Each row below holds a small network's activations on one input, seen along a few directions.
In each table, some parts of the input vary, and every possible input appears once, in random order.
Descriptions start from the smaller parts, as in this example, which fits no table here: one of 5 places around a ring, together with either a single point or one of 9 places around a ring or (one of 3 separate values, together with one of 6 places along a line).
Shared parts are said once, and a part with two or three values counts as separate values.

Other details of the inputs vary at random and push rows far along three fixed directions, the same in every table; ignore that.

Rows:
x1:  24 -21 -44   3 -13 -14  -4   2 -11   1  -5 -17   3  -7
x2:   3  29  71  20  11  20  27  17  -5 -33  21  35 -36  18
x3: -59 -10  93 -16  48   1 -27   0  18 -32  23  51 -13   7
x4: -27 -36  -3  -7  -6 -22 -81  26 -19 -19 -26  22  24 -25
x5:  61  -9 -39  39 -27  14  35  18 -37   4   4 -27  -7  10
x6: -37  61  29 -45  44  20  75 -40  48  54  18   4  -3  36
x7:  -3   6 -42  -1 -12 -16 -17  -1   1  16 -13  -8  27  -2
x8: -20  -3  -2 -20 -10 -17 -51  20  12   8 -27   5  17 -19
x9:  12   3 -42  -4 -15  -7  17   3   0  16 -20 -18  17   3
x10: -12 -36 -27   5  -2 -36 -71  -6  -2 -30   8   5  18 -22
x11:  61  -1  -8  14 -46   2  21  27 -42  15  -8 -17 -24  17
x12: -10  -5  -9   3  -7 -19 -51   7  -5   2 -37   5   3 -22
x13: -28 -38  -9  17   6 -17 -68   1  16 -34  -7   3  41 -38
x14:  39 -22 -48   1 -18   1   4  -7 -15  13 -12 -34  17 -10
x15:  73 -25 -35  54 -35  12  17  19 -47 -11   3 -29   1   6
x16: -28   6  61  16  17   7 -17   3  13 -35  -2  38 -27   4
x17:  20 -25 -53  -7 -13 -11 -14  -4  -6   5 -12 -24  16 -20
x18: -29  -9 -25 -27  15 -14 -36 -24  22   8   2  -4  26 -23
x19: -23 -31 -19  -8  13 -33 -49  -7  15 -19   0   0  20 -27
x20:   4   6 -29 -23  14  -1  24 -17  11  38  -5 -27  13  -6
x21: -33  21 -12 -34  16   6  43 -21  36  35  -5  -3  10  -4
x22: -29   1  15 -22  35   6   8 -27  37  13   6  -6  19  -9
x23: -30  44  20 -51  10   6  30 -14  24  30 -18  11  -2 -10
x24:  50  22 -44  24 -21  22  48   5 -33  44   6 -30   0  19
x25: -43  62  26 -42  29  28  86 -38  50  50  12  11  -2  32
x26: -29  -6 -28 -30   2 -21 -31 -21  27  -1  -9   5  25  -9
x27:  49  14 -14   1 -19   6  32   0 -31  32 -25 -20 -34  16
x28: -17 -25 -12  -8   9 -36 -45  -8  15 -22  -3  -1  23 -15
x29:  12  26  24  22   4  27  69 -10  -2   9  37  10 -29  36
x30: -11  23 -50 -32  -3  16  27 -19  17  48 -16 -18  24  -7
x31:  -4  17 -30 -17  -2  23  27 -21  14  37  -9 -15  24  -2
x32:  17  45  69  29  13  25  44  21 -15 -10  24  24 -39  28
x33: -45 -21  48  13  31   1 -41 -13  33 -62  41  42  -3  -4
x34: -22 -19 -35  -1   3 -15 -42   2  14  -3 -14  -7  36 -34
x35:  13  22 -29 -40  -1 -10  15 -17  -5  65 -43 -27  -7  -6
x36:  29 -13  68  43  -8  22  27  27 -51 -34  30  31 -44  38
x37:  76 -32 -34  60 -47   3  -5  10 -60 -22  17 -20  -4   6
x38: -15  14 -43 -27   2   3  28  -7  22  37 -20 -15  19 -10
x39:  32  12  67  58   0  23  27  42 -37 -35  28   4 -53  33
x40: -27  43   9 -35  29  33  86 -28  42  55   6  -7   1   9
x41: -25 -23  -2 -28  -2 -21 -56  12   6 -25 -23  -8   0 -30
x42:  30 -13 -41  17 -28   0   3  -4 -25   2   6 -14   4  -3
x43:  -1 -10 -28 -27 -19   0 -13  15 -26  25 -37  -2  13  -6
x44: -20  -4  -2 -46  -5 -15 -32   2  24  13 -26   1   7 -16
x45: -41 -18  81   7  34 -12 -50  15  15 -64  22  25 -26  -8
x46: -21 -24 -24  10  -3 -33 -58  10  10 -27 -15   3  35 -21
x47: -56  34  26 -59  21  13  29 -11  39  31 -21  -5  -6  -8
x48:   3 -26 -20   0 -25 -30 -59   2 -17 -14 -38   2  -1 -29
x49:   2 -34 -47   1 -17 -27 -56  -4  -6 -22  -2  -1  15 -20
x50:  71  -8 -19  28 -51   2   7  40 -51   3 -14 -18 -21  18
x51: -36 -31  53  23  26   4 -51 -16  28 -70  40  38   4  -7
x52:  62  -9  68  66  -6  -6 -10  34 -56 -67  44  22 -53  21
x53:  57  -1 -38  45 -23   2  31  24 -40  14   5 -25  -8  15
x54: -38  45  55 -47  35  14  30 -14  38  10   2  25 -18   3
x55: -16 -22 -15  -6   0  -4 -19 -15  18  -8  -6  -6  29 -28
x56:  67 -18 -36   1 -38   2  12  24 -70  23 -20 -22 -15  18
x57:  -7  15  73  -4  22   7  14   8  14  -6  22  19 -32  24
x58:  32  30  50  57  11  49  68   0 -16   1  49   5 -25  47
x59:  -9 -28 -27  -8  -5 -32 -40  -4  12 -24 -12  -3  21 -16
x60:  11  46 -17 -35  17  35  79 -39  13  80   4 -33   7  23
x61: -50  11  61 -10  24  13  -8  14  26 -31   2  21 -18  -2
x62: -45  -2  63  14  29  -2   2  -8  38 -52  31  38  -6  10
x63: -19 -12 -35  -2  -8 -12 -32  -2   9  -9  -4   7  20 -17
x64:  47 -16  46  92 -17   8   6  27 -40 -78  53  29 -36  44
x65:  11  28 -59 -13 -12   7  34  -7  -5  63 -13 -26  17   4
Description of these inputs: one of 5 places along a line, together with either one of 5 separate values or (one of 2 separate values, together with one of 4 places along a line).
Changing only the place on the line of 5 turns x30 into x33. The same change can be made to x43. Which row results?
> x56
Changing only the place on the line of 5 turns x39 into x47. The same change can be made to x13. Which row results?
> x55
A walk changes only the place on the line of 5. It starts at x19 and steps to x1. List the rest of the walk in order.
> x21, x38, x53
Change only the place on the line of 4 in x1. List by row number the other rows that result.
> x14, x17, x59
Change only the choice among 2 separate values in x40. List by row number the other rows that result.
> x42
Change only the place on the line of 5 in x2. List by row number the other rows that result.
> x23, x32, x52, x54
Change only the choice among 2 separate values in x55. List by row number the other rows that result.
> x37
